These are the activations of a small neural network, seen along a few directions. Each row is one input.
In each table, some parts of the input vary, and every possible input appears once, in random order.
A made-up example of a description, with smaller parts first: values(2) and (point or line(11) or (ring(5) and line(6))).
Shared parts are said once, and a part with two or three values counts as separate values.
In the rows, zero is written as 128.

Other details of the inputs vary at random and push rows far along two fixed directions, the same in every table; ignore that.

Rows:
x1: [128 122 133 138 118 130 100 139 125 123 145 128 144 134]
x2: [112 137 138 124 138 111 146 110 128 120 114 117  94 126]
x3: [115 150 130 149 121 111 142 115 128 118 114 131 105 118]
x4: [138 117 133 103 134 130 115 142 129 141 141 116 134 134]
x5: [140 128 130 133 118 143 113 156 137 138 130 132 143 129]
x6: [138 149 132 146 137 126 149 112 125 128 126 120 118 100]
x7: [141 131 136 130 124 150 110 146 133 148 137 127 139 128]
x8: [137 117 130 109 120 139 124 155 138 132 131 125 137 139]
x9: [133 138 133 127 143 130 170 118 136 125 117 113 110 118]
x10: [131 143 126 143 131 129 168 131 132 118 111 124 121 110]
x11: [116 151 137 148 127 115 140 105 125 129 119 126 102 116]
x12: [125 110 133 116 124 126 111 142 123 117 144 125 134 144]
x13: [115 120 133 106 119 121 103 144 130 126 127 131 120 147]
x14: [137 122 124 119 121 130 114 153 124 134 135 126 145 127]
x15: [123 117 130 129 120 127 108 144 118 120 143 126 144 138]
x16: [119 128 136 134 145 116 156 102 124 111 131 115 109 121]
x17: [120  92  62 134 151 158 122  28 124 153 112 199 174 151]
x18: [136 135 130 126 136 115 163 123 127 114 118 120 114 113]
x19: [113 127 129 119 114 121 102 148 125 130 129 132 128 143]
x20: [141 127 126 128 119 132 106 149 129 136 137 129 144 123]
Each input here is: line(4) and line(5).
Question: Changing only the line(4) part turns x19 into x15. The same change can be made to x13. Which row results?
Answer: x12

Rows:
x21: [129 159 180 148 127 111 173 166 121  95 144  69  91  98]
x22: [134 125 123 134 117 127 117 142 129 118 129 135 142 126]
x23: [130 130 126 134 148 132 166 103 125 114 115 127 117 114]
x24: [135 113  98 120 159 139 158  69 136 136 106 152 130 128]
x25: [129 127  87 145 131 129 153  87 132 123  98 169 138 125]
x26: [ 79 130 163 111 117  84  95 147 111  97 140 101  88 148]
x27: [131  99 114 105 118 155  46 151 122 163 151 146 178 153]
x28: [129 173 180 150 115 109 122 183 119 116 143  78  96  91]
x29: [130 128  88 126 145 121 177  86 131 128  89 155 126 121]
x30: [123 151 154 154 112 122 133 164 129 114 133 106 115 116]
x31: [142 106 141 113 104 135  67 183 128 130 162 123 157 144]
x32: [139 112 115 108 105 141  64 152 130 164 146 149 162 148]
x33: [119 134  96 155 144 131 162  71 117 132 110 149 139 118]
x34: [133 142 150 130 145 117 158 137 127 110 126  97 103 104]
x35: [130 152 118 150 127 112 154 111 119 122 115 132 118 102]
x36: [124 132  97 140 141 139 182  74 135 135  96 157 125 130]
x37: [129 135 127 160 136 131 161  92 134 114 125 132 122 119]
x38: [129 132  97 127 151 134 169  78 139 137  88 155 118 122]
x39: [123 129  94 149 139 139 147  84 132 127  94 167 134 125]
x40: [138 169 171 139 114 105 167 170 133 104 128  86  84  96]
x41: [123 121  98 158 144 137 165  71 127 118 111 155 139 127]
x42: [139 139 163 126 131 130 136 150 133 116 141  98 108 114]
x43: [126 135 118 128 152 124 167 106 129 119 102 126 116 112]
x44: [134 107 119 114 109 157  60 153 142 155 138 154 159 156]
x45: [130 170 175 139 129 105 162 176 129 104 122  74  80  91]
x46: [124 126  91 130 145 136 171  76 138 144  95 156 128 133]
x47: [119 128  94 159 141 136 167  74 128 118 102 158 140 126]
x48: [132 117  85 118 149 125 169  84 130 128  97 155 137 126]
x49: [130 112 139 100 110 141  83 192 132 153 148 112 148 152]
x50: [126 143 123 137 140 130 168 115 128 119 102 132 111 113]
x51: [130 133 155 127 132 120 143 157 126 119 144  89 116 118]
x52: [137 149 163 142 128 122 119 142 124 124 149  98 112 103]
x53: [135  85 114 106 118 162  49 150 132 150 151 154 178 163]
x54: [135 151 146 147 129 107 148 131 116 111 138 104 114  96]
x55: [138  83 117  88 125 156  74 146 137 166 156 138 170 170]
x56: [ 79 145 130 131 128  87 152  70 126 107  95 140  67 142]
x57: [133 170 184 161 123 106 152 151 121 109 156  70  91  89]
x58: [126 116 124 119 125 142 125 143 126 134 135 127 146 141]
x59: [140 104 113 110 102 146  66 157 141 152 140 157 164 156]
x60: [ 77  96  79 118 158 102 141  19 110 110  99 177 113 165]
x61: [127 182 178 164 115 106 154 159 124 116 140  78  87  88]
x62: [131 111 145 119 112 141  66 171 117 151 173 112 161 144]
x63: [128  95 113  98 112 159  77 163 130 162 142 146 171 169]
x64: [119 153 122 160 132 122 159 105 118 129 117 127 119 108]
x65: [140 118  96 123 152 123 176  72 135 126 106 149 126 121]
x66: [140 121 118 104 122 129 118 144 139 145 123 135 134 137]
x67: [141 144 147 149 124 114 149 129 133 104 133 114 110 106]
x68: [ 87  97  85 115 156 107 141   5 121 117 103 180 106 167]
x69: [130 102 117 117 103 157  63 156 140 159 145 153 169 166]
x70: [135 161 168 138 121 103 167 172 125  93 133  80  94  94]
x71: [141 157 187 132 117 103 150 193 123  94 153  66  93  97]
x72: [124 122  93 147 145 141 147  77 130 122  98 165 142 126]
x73: [139 124  96 139 142 127 149  65 125 134 120 157 139 118]
x74: [134 160 185 146 126 113 170 160 129 100 147  70  87 100]
x75: [140 159 190 150 118 117 125 176 134  99 152  78  94  98]
x76: [134 108 143  97 115 150  72 187 129 142 151 118 153 148]
x77: [131 136 128 130 121 137 100 132 129 149 131 135 133 126]
x78: [ 72 107  78 120 141 104 140  36 115 123  81 186 108 165]
x79: [134 127 120 126 121 124 106 136 119 135 138 132 148 124]
x80: [128  94 114  95 123 149  85 157 130 156 143 134 167 161]
x81: [137 113 142  95 109 153  70 182 139 154 146 127 146 152]
x82: [137  93 106  88 109 150  73 165 131 156 138 153 172 165]
x83: [142  81 108  79 122 145  72 158 130 154 149 142 173 163]
x84: [146 107 137 100 117 138  99 158 133 136 153 124 144 144]
x85: [134 139 155 135 127 125 105 152 118 126 151 101 126 110]
Question: Changing only one part turns x41 into x30. The same change can be made to x23. Which row results?
Answer: x50
Question: Changing only one part turns x80 into x46. The same change can be made to x72. Which row results?
Answer: x44
Question: Describe the family of inputs behind these rows.
Answer: line(5) and (point or (values(3) and line(4)))
Question: A walk changes only the line(4) part. It starts at x45 and steps to x50. List the rest of the walk in order.
Answer: x39, x28
Question: Change only the values(3) part in x48. List by row number the other rows that result.
Answer: x43, x80
